Each row below holds a small network's activations on one input, seen along a few directions.
In each table, some parts of the input vary, and every possible input appears once, in random order.
A made-up example of a description, with smaller parts first: one of 5 places around a ring, together with either a single point or one of 11 places around a ring or (one of 3 separate values, together with one of 6 places along a line).
Shared parts are said once, and a part with two or three values counts as separate values.

Other details of the inputs vary at random and push rows far along two fixed directions, the same in every table; ignore that.

Rows:
r1: [-15   4   4  10 -14  -6   4  16  -6  -5  -8]
r2: [ 44  -9  -8 -23  18 -16   8  -1  -1   1  18]
r3: [ 21 -20 -22   4  18 -11  -4   9  11   0  -8]
r4: [ -1  -7  12   0 -15   2  -1  -7  -4  -1  -3]
r5: [ -8   5  15   4 -18   5   9  -9  -5  -1 -19]
r6: [  9   3   6 -15   4  -8  -7   1  -8  14  32]
r7: [ 50  21 -25 -25  32 -10  18   4  -2  -1  19]
r8: [-14 -10  -3  16  -7   4 -11   9  12 -12  -5]
r9: [-26  24  12 -13   8  23 -20 -11  -4  23  60]
r10: [ 47  -3 -19 -21  22  12   8  -8  17 -18 -27]
r11: [ 33 -20 -18 -10  19 -10  -9   4  15  -6  -5]
r12: [-15   3   4   8 -23   7  13   5  -8  -9 -47]
r13: [-62 -12   4  39 -15  18 -16  -4   1   9  -2]
r14: [-16  -2   6   2 -13   5   0  -1  -2  -1 -11]
r15: [ 53  -8  -6 -31  24 -22   5  -6  -4   8  36]
r16: [-56 -11  11  28 -17  16 -18  -7   1   7   8]
r17: [ 18   0 -11  -2   3 -14  12  16   3 -12 -19]
r18: [ 50 -27  -9 -17  25 -13 -10 -20  16  -3  25]
r19: [-22  13   2  13 -21   7   9  17  -6  -9 -59]
r20: [ 34 -17 -22  -8  39 -17 -11  -4   7  17  43]
r21: [ -7   2  -1   5 -14   1   5  17  -2  -6 -40]
r22: [ 66  -2  -3 -34  18 -21  13 -15  -5   3  17]
r23: [-51  -5  13  19 -16  12 -21  -1   1  12  23]
r24: [ 34 -15 -17  -8  23 -22  -2   3   9   0  33]
r25: [-47   0  12  20  -6   2 -18  -2  -4  18  55]
r26: [-26  18  -6  15  -2  29   6   3   4 -16 -58]
r27: [ 61  17 -25 -37  37  -7  11  -1  -2   8  23]
r28: [ 31  -3 -10 -16  11 -13   3   8   2  -5 -12]
r29: [ -9  16  28 -14  -3   0  -5 -24 -17  24  63]
r30: [ 46  -5 -10 -25  19 -16  12  -4  -1   3  11]
r31: [ 44   5 -11 -20  21 -26  15  10  -1   0  19]
r32: [-55   4  19  20 -32  18  -7   1  -6  -3 -22]
r33: [ 44 -12  -6 -13   5 -11  13   0   5 -12 -23]
r34: [-38  15  27   1 -16   7  -5 -14 -17  21  41]
r35: [-2 10  4 -5 -3 -3  4  3 -6  6 -5]
r36: [  0  20   6  -9  20  20  -3 -24   1   5  20]
r37: [ 11   8   6 -11   6 -18   3   7 -10  10  44]
r38: [-26   6  34  -6 -13   5 -12 -22 -13  24  61]
r39: [ 11   4  10 -18   8  -7   0 -10 -10  13  45]
r40: [  5   9   3  -9   6 -15   0   4  -6   5  35]
r41: [-17 -12   1  10  -7  11 -19   3  13  -5  -5]
r42: [-26 -22  -5  25 -17  14  -7   6  14 -20 -54]
r43: [  3  15   8 -12   2  -7   1  -1 -11  14  23]
r44: [-13   2  -2   5 -14   4   2  15   1  -7 -42]
r45: [ 20 -19 -25   5  11  -6  -1  12  15 -10 -38]
r46: [ 27 -14 -26   5  29 -20   0   5   8   5  23]
r47: [-34 -11  21  12  -5   9 -24 -28  -1  21  59]
r48: [ 47 -27  -9 -14  23 -15  -6 -19  13   0  29]
r49: [ 36  -5  -4 -10   2  -8  16  -5   3 -11 -33]
r50: [-28  23  -6  14  -1  28   2  10   3 -12 -59]
r51: [-43  28  14   2   0  21 -13  -5  -6  14  55]
r52: [ 15 -29 -25  26   4   3   3   2  20 -21 -67]
r53: [-12  19  -5   0  -4  20   8  -3  -5   0 -13]
r54: [-20 -22 -11  25  -7   5  -5   6   7  -7 -30]
r55: [  7   5   7 -14   6  -8  -4   4  -7  13  32]
r56: [ 31  -3 -28  -8  12  15  11   9  18 -27 -65]
r57: [-20   5   0  19 -19  -2  12  26   0 -17 -45]
r58: [-23  12   3  12 -26   7   9  16  -8  -8 -59]
r59: [-41   7  29  13 -28  15  -2  -9  -9   5   1]
r60: [-66  -3   6  42 -25  11 -10  15   0   1 -12]
r61: [  6  12   6  -7   6 -16   5   7 -10   7  37]
r62: [-29  22  21   0 -13  -5  -1  -2 -19  18  47]
r63: [-15  13   0  15 -16  -5  17  19  -5 -11 -39]
r64: [-45  14  20  13 -26  13   1  -2 -14   6  -8]
r65: [-24  17  23 -11  -2  -1 -11  -9 -15  29  66]
r66: [ 56 -10  -6 -28  19 -17   3 -13   5  -2  15]
r67: [-3 31 -2 -7 27  7  0 -6 -6  7 38]
r68: [ 37 -13 -10 -15   8 -13   7   1   0  -6  -9]
r69: [ 26  -7 -15  -2  -2  -5  20   9   3 -20 -64]
r70: [ -6  13   5   2  -3 -10   9   8  -8   1   5]
r71: [-58  14  21  21 -32  16  -4  12  -9   3 -22]
r72: [ 36 -30 -12  -2   7  -1  -6  -8  23 -23 -28]
r73: [-11  -3  13   3 -16   6   0  -9   0  -2 -12]
r74: [ 25 -31 -19  14   6  -5   2   0  16 -17 -43]
r75: [ 26 -18 -22   4  11 -11   1  14  16 -19 -26]
r76: [-20  10  33 -11  -6   2  -9 -28 -13  28  74]
r77: [ -7  18   4   4  -5  -9  11  11 -11  -1  -1]
r78: [-15  17  -3  10 -16  28  13  -3   1 -12 -50]
r79: [ 22 -29 -22   8   0   3  -2   7  23 -30 -59]
r80: [-57 -12  17  23 -21  15 -18 -10   0   8  20]
Each input here is: one of 4 places along a line, together with either one of 3 separate values or one of 6 places along a line or one of 11 places along a line.
Question: Changing only the place on the line of 4 turns r22 into r12. The same change can be made to r33. Which row results?
Answer: r2
Question: Changing only the place on the line of 4 turns r48 into r80. The same change can be made to r10. Which row results?
Answer: r56
Question: Changing only the place on the line of 4 turns r18 into r11. The same change can be made to r5. Which row results?
Answer: r43
Question: Which other rows does r67 become when the choice among 3 separate values takes its other values? List them by row number.
Answer: r7, r51
Question: Which other rows does r17 become when the place on the line of 11 takes its other values? List them by row number.
Answer: r1, r31, r37, r40, r57, r61, r62, r63, r70, r77
Question: Which other rows does r45 become when the place on the line of 4 takes its other values? List them by row number.
Answer: r16, r25, r47

Rows:
r81: [ 63 -11 -24 -18  35  -8   4  -2  23 -13 -30]
r82: [ -8 -12   1   1  -9   0 -16   0   5  13  33]
r83: [  0  -1   5 -14   9   9   0 -18   4   8  19]
r84: [ 58  -7 -27 -18  10 -32  18  22   0 -11 -38]
r85: [ -2  18  34  -9  -8 -26   3   0 -13  16  80]
r86: [ 1 16 -6 -4  8  6  7 -2  0 13 17]
r87: [-16   9  -3  13  -3   7   0  -6  -5   7  24]
r88: [ -7   7  14   0  -3  -9   2  -2 -18  18  26]
r89: [-23  -7 -10  12 -15  -4   6  25   1 -12 -37]
r90: [ 14   5  -2 -14   2  14  -6  -2   7  -4  10]
r91: [ 19 -11  13 -14   7 -13  -5 -17 -11  17  32]
r92: [ 59 -12 -13 -16  12 -15  10 -16   0 -10 -16]
r93: [-13  10   0  10  12  -2  -8  -9  -2   6  30]
r94: [-42  -4  17  15 -41   6  -8   6  -8   3 -33]
r95: [-18 -13  -3  16 -16  15   3  -9   4 -20 -42]
r96: [-27  18  14  -5   7   9   3 -11 -10  23  46]
r97: [ 18  11  11 -22  -5   5  -3  -6  -7  -1  -1]
r98: [-22 -20   1  27  -9   5 -12   5  11 -10 -38]
r99: [-15  24   8 -11   4  12  -8  -2 -12  17  62]
r100: [-28  -4  35  18 -38  -3  10   7   1 -14 -17]
r101: [-49 -12   8  25 -23   8 -20  10   9  -4 -22]
r102: [-22  24   8   4 -22  11  11  14 -12 -12 -48]
r103: [-21   7  14   9 -26  19   6  -4  -2  -2 -56]
r104: [ 52   9 -24 -22  36 -12   5  13   5 -15 -10]
r105: [ 59 -34 -33 -24  18 -25  10  12  17 -20 -33]
r106: [ 52   4 -24 -31  28  -9  17  13   2 -17 -15]
r107: [-28  12  -5  24  -1  13   7  12   8 -10 -55]
r108: [-7 -2  1 12 15 -8 -9  4 -2 10 23]
r109: [-38   5   0  21 -15  12   8   0  -6  -9 -20]
r110: [-10 -29  -5  19 -12   8   7   7   9 -21 -63]
r111: [-13   0  -1  13  -1   1  -2   6  -6  12  23]
r112: [ 10   0  -9  -6  19 -21 -14   9   1  11  39]
r113: [ -6   4   4  -2   0  18  -6 -14   9  13  18]
r114: [ 50  -2 -14 -23  28  -2  -6   1  15 -15  -5]
r115: [-22  -3  12   9   5   5 -21 -24   3   9  47]
r116: [ -6  27  22 -18   7  -3   2 -20 -19  33  65]
r117: [-49  -3   7  27 -19  10   3  13  -8  -2 -25]
r118: [  7  -8  -3   1   5   5  -8 -22   4   6  37]
r119: [ 57 -28 -22  -8  21 -12   5   1  12  -7  -7]
r120: [-30   0  -9  25 -24   4  -1  27   2  -5 -35]
r121: [ 16   9  -4  -4   2 -11  14  -8 -11   1  -2]
r122: [-10   5  11 -17  -1  14  -7  -9  -1  -3  19]
Question: Changing only one part turns r113 into r86. The same change can be made to r101. Which row results?
Answer: r112
Question: Changing only one part turns r90 into r99. The same change can be made to r97. Which row results?
Answer: r102
Question: What do these inputs look like to the network?
Answer: one of 2 separate values, together with either a single point or (one of 4 places along a line, together with one of 5 places along a line)
Question: Start at r112 and move only the place on the line of 5, one step at a time. The first step leads to r108. Which rows follow, in order?
Answer: r93, r107, r104

Rows:
r123: [-40   4   3  13   1  26  -7 -23   4  15  42]
r124: [ 15  -7 -16  20  20 -18   7  19  13 -19 -40]
r125: [-72   5  37   5 -32  24 -28 -14 -16  22  14]
r126: [ 18  -8   3 -29  23  -2 -20 -20  -7  22  45]
r127: [-36  -1  11  11   1  21  -8  -4  11 -11  13]
r128: [-13  78   6 -14  -6  22  13  18 -16   1  10]
r129: [-21   5  17   9 -16  -1 -19  -1   2  -2  43]
r130: [-48  12  27  21 -28 -15  10  -9 -27  32  43]
r131: [ -6  -4   8  -4   1  14  -5 -34  -6  15  16]
r132: [ 17 -10 -15  -5  15 -30   7  23 -10  -2  -7]
r133: [-32   0   6  29 -14  16 -13  10  12 -13  -6]
r134: [  9   2   5   1  18 -30  -2  -3  -7   2  37]
r135: [ 14  -2  20 -19  -2  -6  10  -3   3 -10  19]
r136: [-54   4  33  18 -30  18  -3  -1   0 -18 -17]
r137: [-44   0   6   5 -17  11 -24  12  -5  12  37]
r138: [ 46  71   2 -49  39  20  22 -13 -20  23  14]
r139: [  1   0   8   6 -31  -3  12   2  -6   7   9]
r140: [ 19 -13 -27  18  -7   7  12   9   9 -18 -49]
r141: [ 34  -3  -5 -15   9 -17  -2 -21 -10  15  81]
r142: [-37  -4  -3  23  -2  26  -8   2  25 -25 -40]
r143: [ 24  -8 -19   5  24 -17  14  -6 -10   7  22]
r144: [ 34 -14 -32   5  19  13   6 -16  19 -10 -65]
r145: [ 48 -12 -17 -30  33  -5 -12  -9   7  11   8]
r146: [ -2   9  26  -4 -22 -13  -9   4   1   1  33]
r147: [ -6  -8  -7   3   5  17   9 -12   7  -1  18]
r148: [ 14  -2  13 -38  -4 -13   4   1 -10  13  43]
r149: [-15 -10 -28  19  -5  16 -12  30  21  -9 -45]
r150: [-21  70   1 -21  -3  32  33  13 -13 -17 -40]
r151: [ 22  -9 -15   4  21  12 -15 -12  27 -11 -42]
r152: [ 13 -10 -14 -24  25   2  -5   3   7   3  34]
r153: [-10  -2  15 -23  -5   1  -5   2  -7   9  38]
r154: [-34  12  15  24  18  -1 -24  -5   4  22  61]
r155: [  1  -6   4   1 -15   6  18 -10  -3  -8 -14]
r156: [-71   8  36  19 -53  28   9 -12 -13  11   7]
r157: [ 34   4  11 -10  29 -40   0  -5  -8   9  51]
r158: [-22  -2  29  21 -31  18  -7  -8   5 -20 -71]
r159: [ 26  -5 -26   9  37 -14   6  -7   3  19  28]
r160: [-38   1  29  11  -8  23 -24 -25  -2   4  11]
r161: [ 28  -5  -6 -12   9 -38   5  22 -14   7   2]
r162: [ 24 -12 -25   0  29 -17   6  27   0   3 -13]
r163: [-35   1  14   2  -6  19  -3 -24 -11  11  62]
r164: [ 46 -13 -41   0  21  -4   9   3  21  -3  -9]
r165: [ 34  -9  -8 -10  22   6  -3 -29   0  15  20]
r166: [-25  -5   6  17 -32  22   4 -21  -3  -4 -50]
r167: [ 12   2  -8  -2  21  -3 -27  -6  21  13  64]
r168: [-33  -2 -17  47 -15   7  17  11  -4  -5 -59]
r169: [  9 -13 -34  -5  18  10  -6  15  23 -14 -35]
r170: [ -9  -3   1 -10  -6   2   7 -23  -6   0  29]
r171: [-13  -5   7  -7   8   9  -7 -10   8 -18  18]
r172: [-25  -6  -8  19   0  -5   1  27 -10  -3 -34]
r173: [-24   6  47  -1 -24   9 -10 -21  -3  15  14]
r174: [ 25 -15 -22 -22   5  -7   7  14   8 -27 -38]
r175: [ 55 -14   1 -15  -7  -7  25 -14  -2  -3 -42]
r176: [ 32 -11 -17   6 -17  -8  20   8   3 -13 -37]
r177: [ 55 -10 -17 -20  25 -18  -7   2  16 -11  28]
r178: [ 26 -16 -26  -5  -9 -12  -1  29   9 -24 -46]
r179: [  3  -3  22 -10   6   2 -16 -28  -2   3  24]
r180: [ 15  -6  -1  -5 -31 -13   6  38   2  -8 -40]
r181: [-20  -1  15  11   1  19 -18 -20   8  -1  -6]
r182: [ 50  -9   8 -25  17  -8   6 -33 -11  16  31]
r183: [ 67 -17 -39 -24  27 -18  -1  24  15  -4  10]
r184: [ 42 -15 -23  -6 -14 -17   6  37  10 -23 -62]
r185: [-28  -3  17   8 -36  14  -8   6  -4  -4 -71]
r186: [-59   6  18  44 -10   4  -6   8  -6 -11 -24]
r187: [-19   4  22  20 -16 -28  10  16  -5  -5 -18]
r188: [-39  71  -2   7  -6  13  30  32 -22 -10 -59]
r189: [-41  11  36  13 -28   1 -22  -3  -7   8  52]
r190: [  4   0  13 -21  13  -4  -9 -21   1  -5  58]
r191: [ 18 -14 -31  -3  17  11 -13   2  19  -7 -63]
r192: [ 37 -13 -13 -45  36  -8  -3  -5   2   8  60]
r193: [ 12   0   0  -2 -13 -35  11  32 -15   0 -34]
r194: [ 43  -9 -16  -2  15 -33  27   3  -9   0 -14]
r195: [-68   7  15  35 -26  -3   5  -8 -24  16  20]
r196: [ 59 -11   5 -41   6 -19   9  -2  -5  10 -11]
r197: [-27  -2 -10  27 -23  15   4   2   3   1 -12]
r198: [ -1 -13 -30  22  17  -2   3  36  12  -4 -56]
Question: What do these inputs look like to the network?
Answer: one of 4 places along a line, together with either a single point or (one of 3 separate values, together with one of 6 places along a line)
Question: Changing only the place on the line of 4 turns r126 into r137. The same change can be made to r165. Which row results?
Answer: r197
Question: Changing only the place on the line of 4 turns r132 into r178. The same change can be made to r198. Which row results?
Answer: r149
Question: Which other rows does r125 become when the choice among 3 separate values takes its other values? List them by row number.
Answer: r166, r179
Question: Which other rows does r143 become when the place on the line of 6 takes its other values? List them by row number.
Answer: r130, r159, r168, r194, r195
Question: Which other rows does r148 become when the place on the line of 4 takes its other values? List them by row number.
Answer: r180, r193, r196
Question: Which other rows does r173 become when the choice among 3 separate values takes its other values? List them by row number.
Answer: r175, r196

Rows:
r199: [-21  -5   7  18 -21  20  -2  -4   7  -8 -29]
r200: [-15  19   2  13 -25   7  12  13  -9  -9 -45]
r201: [-12  -9  -8  12 -22  -4  -3  19   5  -7 -46]
r202: [ 22  12   5 -12   8 -10  10  -3  -4  -5   9]
r203: [ 15   2 -13  -3   3   8   6  15  12 -13 -43]
r204: [-22  -1   2  23  -3  -2  -6  -4   4   1  32]
r205: [ -9 -10   5  -5  -5  -6  -3   6  -3   6  23]
r206: [-28 -12  -1  18  -9  21  -5  -6   4  -5 -36]
r207: [  9   0 -14   2  -7  -4  17  27   6 -20 -56]
r208: [ 73 -17 -28 -20  56 -34   1 -14   9  14  66]
r209: [ 16   4 -19  -2   1   9  11   8   9 -28 -61]
r210: [-60   2  28  15 -24  24 -27 -11  -1  22  41]
r211: [ 12 -19 -24  16  10 -10  -2  19  14 -15 -19]
r212: [-33  -6   8  18 -19  21  -9  -6   2 -11 -22]
r213: [-32  23  16   4  -7   6  -2  -6 -20  26  30]
r214: [ 30 -18 -18   0  10   4   6  -4  12 -10 -39]
r215: [ 36   6 -10 -21  27  -1   5 -12   2   8  19]
r216: [  2   9  11 -10   6  -8  -4   6  -2   3  19]
r217: [ -2  16   8 -11  -3  -2  11   0 -13   3  25]
r218: [-23  -6   6  14 -26   3   9   6  -4 -12 -26]
r219: [-13  18  11  -1  -6  16   0  -9  -2   6  18]
r220: [ 24  -6  -4  -6  -4 -14   4  -1  -3   2  -6]
r221: [ 25 -18  -5  -3   2 -13   1  14  10 -17 -34]
r222: [-61  20  20   5 -12  21 -25  -6  -5  14  35]
r223: [-19  -4  10   0  -4  -3  -1 -11 -11  16  34]
r224: [ 28 -13 -18   1   3 -15   9   4   2  -5 -38]
r225: [ 31 -13  -3  -2   0 -14   9   2   7 -19 -32]
r226: [-23   8  -4  10  -6  21   3   0   4  -8 -41]
r227: [ 78   6 -14 -47  45 -34   1   1  -7  21  74]
r228: [ 41   7  -2 -23  31 -19   7  -9  -5   6  27]
r229: [-24  18  17  -9   3   2   1 -10 -19  25  60]
r230: [-70   6  40  18 -22  11 -19 -22 -15  26  56]
r231: [ 25 -17 -12 -13  17  -2 -13  -1   9  -6   5]
Question: Changing only one part turns r214 into r210. The same change can be made to r228. Which row results?
Answer: r216
Question: What do these inputs look like to the network?
Answer: one of 3 separate values, together with either a single point or (one of 2 separate values, together with one of 5 places along a line)
